Each row below holds a small network's activations on one input, seen along a few directions.
In each table, some parts of the input vary, and every possible input appears once, in random order.
A made-up example of a description, with smaller parts first: one of 5 places around a ring, together with either a single point or one of 11 places around a ring or (one of 3 separate values, together with one of 6 places along a line).
Shared parts are said once, and a part with two or three values counts as separate values.
In the rows, 128 means zero.

Other details of the inputs shift rows strongly along two fixed directions, in all tables alike. That doesn't count.
These rows show it; all are for the same input, with only those details redrawn:
[143 176  57 112 177  57 140 121  76 129  91 176  75  90 170]
[139 126 147 158  98 145 144 133 104 130 134 145 178  89 107]
[ 45 104  89 126 153 133 117 116 162 101 170 126  59 210  87]
[142 178  54 110 180  54 139 121  75 129  89 177  70  90 172]
[140 128 146 157  99 143 145 133 103 131 132 146 178  87 109]
[140 128 146 157  98 143 145 133 103 131 132 146 177  87 109]
[113 118 136 152 109 146 137 129 121 122 146 139 151 121  99]

A family of inputs:
R1: [ 51  93 111 134 144 119 108 122 166 102 158 107  43 206  96]
R2: [146 131 151 151 101 149 135 138 108 140 129 151 181  96 118]
R3: [159 127 176 150  97 149 132 155 125 146 109 136 162 105 136]
R4: [ 75  94 129 108 144 129  99 124 190 114 143  86  50 221 123]
R5: [137 111 142 121 109 135 119 108 141 125 137  89 160 121 120]
R6: [113 118 136 152 109 146 137 129 121 122 146 139 151 121  99]
R7: [136 123 137 115 123 164 132 124 144 137 136 126 165 133 119]
R8: [170 141 157 114 120 170 138 139 130 146 129 130 193 108 136]
R9: [127 116 131 126 115 150 126 115 135 128 146 120 166 125 110]
R10: [157 186  70  97 185  80 136 136  89 148  77 185  82 105 188]
R11: [126 100 161 149  99 118 122 122 132 120 129  89 134 113 120]
R12: [ 64  87 121 117 141 114  93 114 179 106 152  80  48 212 116]
R13: [134 137 154 130 128 173 132 154 139 140 136 145 155 147 127]
R14: [168 136 183 145 106 155 131 166 130 146 113 133 164 114 146]
R15: [ 86 111 114  78 164 147 104 114 196 113 159  79  72 227 122]
R16: [149 122 164 156  98 129 125 143 113 138 117 132 153  99 130]
R17: [160 165  61  92 173  43 131  95  91 123  86 120  85  79 181]
R18: [123 115 124 134 113 142 136 110 130 119 148 117 163 113 103]
R19: [152 119 179 125 110 145 118 149 155 135 123  97 138 143 146]
R20: [146 117 149 109 115 149 124 116 151 133 128  95 159 132 127]
Question: Describe the family of inputs behind these rows.
Answer: one of 4 places along a line, together with one of 5 places around a ring
Question: Changing only the place on the ring of 5 turns R18 into R11. The same change can be made to R7. Which row results?
Answer: R4
Question: Start at R5 and move only the place on the ring of 5, one step at a time. The first step leads to R12. Which rows follow, in order?
Answer: R16, R2, R9
Question: Start at R17 and move only the place on the line of 4, one step at a time. The first step leads to R5. Which rows follow, in order?
Answer: R20, R15

A family of inputs:
R21: [ 90  97 152 160  97 184 140 131 147 113 175 129 171 146  65]
R22: [132 151 102 109 161 123 125 139 124 142 109 162  99 141 149]
R23: [ 54 123  45  87 199  87 100 103 167 105 141 115   4 220 136]
R24: [122 142 102 125 143 113 133 119 108 126 127 148 121 119 128]
R25: [136 130 113 111 144  87 121 116 126 126 103 111  88 124 153]
R26: [113  97 186 141  92 199 125 146 168 134 157 115 173 169  98]
R27: [112 146  90 135 150 100 140 128 104 118 125 157  92 118 129]
R28: [127 140  90 112 149  99 127 117 115 127 121 142 102 125 140]
R29: [ 89  89 167 164  86 176 127 129 145 117 171 111 163 153  70]
R30: [213 155 158 153  94 102 144 138  68 152  79 141 203  12 169]
R31: [151 148 121  96 162 106 121 133 134 130 114 110  95 139 169]
R32: [125 136 100 121 143  90 123 121 113 124 118 138  92 122 141]
R33: [233 173 169 129 104 123 147 151  86 159  76 144 207  35 180]
R34: [ 96  66 196 148  68 203 119 121 186 118 176  69 184 168  65]
Question: Describe the family of inputs behind these rows.
Answer: either one of 4 places along a line or (one of 2 separate values, together with one of 5 places along a line)

A family of inputs:
R35: [162 139 149 128 119 124 129 141 117 142 106 133 145 103 153]
R36: [138 123 164 136 114 150 125 147 137 138 124 125 144 135 131]
R37: [ 76 116  85  92 169 126 112 109 172 111 150 109  61 207 119]
R38: [170 142 130 122 128  96 128 124 106 135 100 118 138  81 162]
R39: [117 114 159 131 115 174 127 140 158 128 150 117 151 162 108]
R40: [108 104 157 156 100 157 128 137 140 124 147 127 144 141  98]
R41: [155 151 105 126 132 104 141 115  89 134 110 148 151  74 143]
R42: [179 158 124 113 135 116 141 130 101 145 100 143 157  79 160]
R43: [116 114 144 149 109 138 129 132 130 125 137 127 136 129 109]
R44: [162 136 145 127 117 117 126 131 116 137 108 120 146  98 149]
R45: [167 159 112 128 132 108 144 128  82 140 105 163 157  67 147]
R46: [126 115 158 130 112 173 129 135 152 130 148 116 160 148 109]
R47: [ 96 149  68 112 184  79 120 132 122 122 111 158  29 163 153]
R48: [ 99 104 136 141 110 161 130 118 142 119 161 121 154 146  87]
R49: [116 106 145 125 112 165 125 118 158 123 152 100 158 148 102]
R50: [109  99 152 152  99 143 129 121 137 115 151 103 147 128  95]
R51: [163 144 124 117 133  96 127 125 109 135 101 122 128  93 162]
R52: [ 78 126  71 109 170  83 116 110 138 107 134 122  36 175 130]
R53: [ 98 144  64 107 177  69 119 115 121 115 114 139  36 153 148]
R54: [ 93 109 136 142 117 166 127 130 147 120 163 130 138 162  89]
R55: [107 114 149 151 108 169 132 140 139 125 156 137 156 146  95]
R56: [180 153 138 124 125 103 132 136 100 145  91 136 145  79 168]
Question: Describe the family of inputs behind these rows.
Answer: one of 2 separate values, together with either one of 5 places along a line or one of 6 places along a line
Question: Changing only the choice among 2 separate values turns R39 into R55. The same change can be made to R44. Which row results?
Answer: R53
Question: Change only the choice among 2 separate values in R46. List by row number the other rows that result.
Answer: R54
